Each row below is a small network's average activation on inputs in which a field has the value named, seen along a few directions.
Related values have similar rows: they may be neighbours, one step apart, or belong to one group.
Strong random noise was added to every row along 6 fixed directions; ignore it. To show where, here is one row again and again, with new noise each time:
[  27  225  172  -95 -384  -25 -158 -549 -325 -238 -429  150    0  151
 -453 -272  186   62]
[-125 -466 -116 -180 -261 -172   36  420  203  -60   14 -100 -330 -232
  412   74  138  -54]
[-318  132 -217 -329  -77 -361  202 -329 -271 -171 -421  142 -336  113
 -163  -52  433  344]
[-439 -312 -251  -26 -137  296  -11 -104  181   68  -96 -188  116  250
  -58 -337  480  228]
[-387 -240 -128  -21 -111  232  -75  213  269  450  124 -274  384   20
  139 -245  318   52]
[-228 -241 -461  266  511  163  453  531  146  110  263 -166 -193  410
  -85  128  -17  542]
[-184 -156 -368 -387  -46 -290  229  231 -404 -190 -310  -27 -216   -1
 -334 -340  157  356]
[ 129 -326  190   24 -496  228 -306  196   72  -18   -9 -150  191 -129
  -37 -314  -60 -241]


Funi, 12 values:
w2: [ -28   73  -51 -355  179   -4  -72   65   67   95 -119 -169  162 -226
  -73 -172   25   60]
w1: [-160 -411 -378 -128  201  204  246   -8  115 -508 -131   43 -286  219
    7  -64  107   15]
w3: [-192 -326 -411   36  172  216  213  123  -96  -21   91  -82  -41   35
 -113 -532  165   60]
w10: [-129  -32 -147  187  144 -125  102  -21  533  575  359    0 -153 -108
  974  544  244 -265]
w6: [-390  191 -262 -134   29   -2  -29 -173 -134  300  -41 -117  204   45
 -211 -201  457  219]
w11: [-348  -89 -262 -314  192  -77  -73 -347   30   34 -176   -8  203  162
  159 -122  430  -40]
w9: [ -92  -10   53   -3  101  439 -197  474  -28  205  261 -475  719 -223
  -73 -395 -204  -71]
w12: [ -67  287  277   75 -439  240 -354 -637 -200  -61 -237   75  433  194
 -517 -519  187   -1]
w5: [ 304  -27  259 -190 -402 -285 -174 -222 -328  -26 -198  152  107 -505
  118 -160  -29 -473]
w8: [ 177  167  102 -237  174 -136  105   46   43  -42  -67  -81  109 -155
   15  126 -217  172]
w4: [ -30 -178  -44  662  356  313  -10  397  396   95  546  -94   86  275
 -112  259 -305  156]
w7: [ -74  -47 -108 -292  310   31   13  183  -22  220  176   30  279 -105
  141  -95 -204  -96]
The values of Funi form 4 separate groups.
- Which other values are in the same group as w9? Give them in the order they are listed. => w2, w8
- Which other values are in the same group as w11? Give them in the order they are listed. => w1, w7
- Which other values are in the same group as w4? Give them in the order they are listed. => w6, w12

Kot, 11 values:
h11: [  79 -115  137   60 -223  135 -221  249    6  215  164 -102  390 -243
 -115 -273 -209 -211]
h8: [-454 -213 -321  -80  -35  258   26 -155   89    0 -163 -271  161  286
 -217 -414  540  415]
h4: [-176  -24 -146 -132   35  115   30  -19   94  219   -7 -130  186  -23
   13 -206  200   21]
h2: [ -79  -85 -138  145  143  130  164  235   61 -118   94  -69 -214  197
  -23  -17  -14  245]
h7: [ 330    2  -20  101   49  -35  153  -40 -253 -386  -76  131 -278   46
 -181   25 -275   -1]
h1: [ 252  -45   70  -83  -14   66  -31  143 -249 -352  -91   63   70   28
 -346 -145 -386  -98]
h5: [ 124   65    7  277  204  300   36 -365  -37 -159    8   97   61  345
 -251   -1 -123  106]
h3: [  61  -32   46  141 -133  -24  -13 -111  -95  -93  -62  134 -177  177
  -83  -19   92  -12]
h10: [ -74   42 -112  -78  233   52   35   24   77  142   30  -71  165   33
   65  -22   14   25]
h9: [  97 -468 -154   94  -91  213   30 -182   -2 -740 -214   36 -542  167
 -215 -112   39  170]
h6: [ -98  261  -35  -32  -36 -107  -39 -400 -201 -127 -223  120 -119  273
 -284   26  208  217]
The values of Kot form a line.
- A walk along Kot starts at h3 and steps to its neighbour h6. Put h11, h4, h10, h9 in the order it reaches them. => h11, h9, h4, h10
- Fewest steps between h2 and h7? => 4
